These are the activations of a small neural network, seen along a few directions. Each row is one input.
Each table varies a few parts of the input and shows all the possible inputs, shuffled.
Descriptions start from the smaller parts, as in this example, which fits no table here: line(6) and (point or ring(9) or (values(2) and ring(8))).
Shared parts are said once, and a part with two or three values counts as separate values.
In the rows, zero is written as 128.

Other details of the inputs shift rows strongly along two fixed directions, in all tables alike. That doesn't count.

Table:
r1: [113 127 129 117 114 116 149 106 143 113 125 128 108 128 135]
r2: [115 127 133 116 111 122 149  99 153 113 118 129 104 128 138]
r3: [133 143 117 144 165 131 104 184 101 158 156 137 149 142 142]
r4: [131 122 123 131 140 189  87 110  99 153  46 104 135 112  63]
r5: [161 127 133 138 136 182  84 125 103 167  78 109 156 114  77]
r6: [124 136 124 114 152 191  99 137 131 156  86 126 123 130  95]
r7: [143 127 132 136 143 175  91 117 101 160  64 112 144 115  70]
r8: [ 74 122 139  63  75 129 195  47 218  62 104 131  50 125 136]
r9: [129 126 131 131 123 119 128 127 119 127 126 123 129 127 125]
r10: [ 65 124 134  68  82 121 202  41 221  58  99 133  39 128 133]
r11: [150 136 119 163 138  52 137 175 100 125 214 144 156 140 186]
r12: [124 121 135 107 104 134 149  96 164 110 129 127 108 132 137]
r13: [ 97 130 132 115  98  65 188 110 170  81 174 145  92 138 180]
r14: [141 129 119 159 150 101 108 158  78 145 146 126 153 129 125]
r15: [142 124 121 139 157 148 106 193 118 152 164 134 163 134 144]
r16: [ 91 128 125 114 109 114 159 100 152  90 118 130  91 126 127]
r17: [163 125 129 154 138 118 107 159  93 146 159 126 165 132 135]
r18: [149 124 131 127 136 186  85 118 100 163  65 103 150 111  73]
r19: [110 127 125 123 124 113 148 103 141 113 122 133 103 128 133]
r20: [161 125 131 133 141 182  85 122 104 165  78 105 154 114  78]
r21: [133 130 114 164 147 103 106 161  76 140 143 125 153 127 127]
r22: [163 125 129 154 137 116 107 160  96 147 158 126 167 132 134]
r23: [149 134 130 160 139 108 106 154  90 154 143 131 162 128 140]
r24: [100 137 123 102 128 150 144 122 171 121 126 151  88 137 138]
r25: [147 138 125 169 137  54 126 170 103 130 203 151 159 136 193]
r26: [125 129 124 140 139 109 126 131 108 133 133 126 133 129 124]
r27: [143 132 121 159 151 100 109 158  83 144 145 125 157 130 124]
r28: [142 120 133 124 133 180  92 116 100 152  66 103 137 111  62]
r29: [150 139 125 170 138  59 131 173 100 132 212 152 166 140 196]
r30: [147 135 120 159 139  60 136 171 101 128 208 145 162 145 194]
r31: [135 118 125 110 140 216  99 146 145 159  87 127 136 119  87]
r32: [118 122 136 106 107 124 148 101 154  99 122 129 103 126 130]
r33: [108 128 130 117 118 110 156 105 150 103 123 129 101 130 123]
r34: [147 123 132 130 139 180  90 114 102 160  65 106 141 112  71]
r35: [118 130 133 125 113 117 144 107 143 117 125 136 111 124 136]
r36: [158 123 129 129 138 180  86 126 100 164  79 102 156 118  78]
r37: [123 123 134 108 109 130 150 106 151 102 128 129 113 128 132]
r38: [132 132 112 165 147 103 107 158  78 146 140 124 155 130 135]
r39: [ 95 118 128  81 113 172 159 112 207 101 122 141  84 130 138]
r40: [ 98 130 124 125 111 115 149 101 145 105 118 139 102 124 137]
r41: [127 125 138 119 102 134 144  97 165 114 131 133 111 128 139]
r42: [116 123 138 106 106 122 152 101 160  97 121 130 101 126 130]
r43: [155 129 125 153 143 108 103 158  91 149 147 125 163 131 141]
r44: [134 142 119 144 162 132 105 185 101 155 153 137 148 142 139]
r45: [138 138 122 166 139  46 137 172  96 132 208 142 156 142 190]
r46: [150 126 133 132 131 186  83 121  99 166  64 107 154 110  73]
r47: [156 124 133 128 138 180  86 122 104 163  80 101 154 114  70]
r48: [ 91 117 134  77 107 172 168 116 209  89 120 137  83 130 132]
r49: [113 130 127 123 125 112 149 103 146 113 122 131 106 129 133]
r50: [149 130 124 151 141 108 108 161  83 144 150 124 161 125 132]
r51: [ 51 133 133  45  91 156 202  59 247  63 104 148  24 141 144]
r52: [137 121 127 128 141 179  91 115  95 158  59 103 139 119  66]
r53: [146 123 130 123 132 185  86 121  97 162  65 100 152 114  72]
r54: [163 119 137 129 135 193  80 122 103 166  79 100 160 117  68]
r55: [142 133 122 162 148 103 107 153  84 152 141 135 155 126 133]
r56: [141 123 134 126 136 177  91 114 102 158  68 103 141 112  64]
r57: [137 120 131 126 139 176  93 117  98 152  61 104 134 115  59]
r58: [122 124 135 107 108 128 154 106 155 101 127 129 112 129 131]
r59: [ 94 116 131  76 112 172 159 114 204  98 122 138  87 133 137]
r60: [127 123 136 113 106 135 148  93 166 112 131 130 106 128 139]
r61: [126 127 133 123 116 116 143 109 148 112 135 134 114 129 146]
r62: [138 138 120 159 134  47 143 174  99 120 210 146 152 136 187]
r63: [ 93 129 122 120 115 112 152 102 146 100 122 129 100 126 130]
r64: [148 131 127 157 144 102 110 160  84 146 148 126 157 127 127]
r65: [110 125 120 124 130  90 165 178 166 101 215 158 123 146 202]
r66: [125 126 132 114 113 132 148 102 155 111 126 131 114 128 140]
r67: [148 137 122 164 141  53 136 175  99 128 218 146 165 144 193]
r68: [112 126 132 113 109 119 150 103 149 112 121 126 107 131 139]
r69: [121 125 133 106 107 127 153 101 160 103 123 127 104 125 125]
r70: [144 136 123 163 140  49 133 171 102 126 209 145 156 140 190]
r71: [109 130 128 121 125 108 149 106 144 112 127 127 109 131 127]
r72: [104 146 121 131 142  81 161 167 151 107 197 158 107 150 189]
Description of these inputs: line(6) and (values(2) or line(10)).
- Changing only the line(6) part turns r18 into r62. The same change can be made to r39. Which row results? => r48
- Changing only the line(6) part turns r50 into r53. The same change can be made to r27. Which row results? => r10
- Which other rows does r54 become when the line(6) part takes its other values? List them by row number. => r12, r17, r22, r41, r60
- Which other rows agree with r55 in the line(6) part? List them by row number. => r5, r7, r23, r24, r25, r29, r31, r35, r40, r41, r46
- Which other rows agree with r54 in the line(6) part? List them by row number. => r3, r8, r15, r26, r45, r47, r56, r63, r67, r70, r71
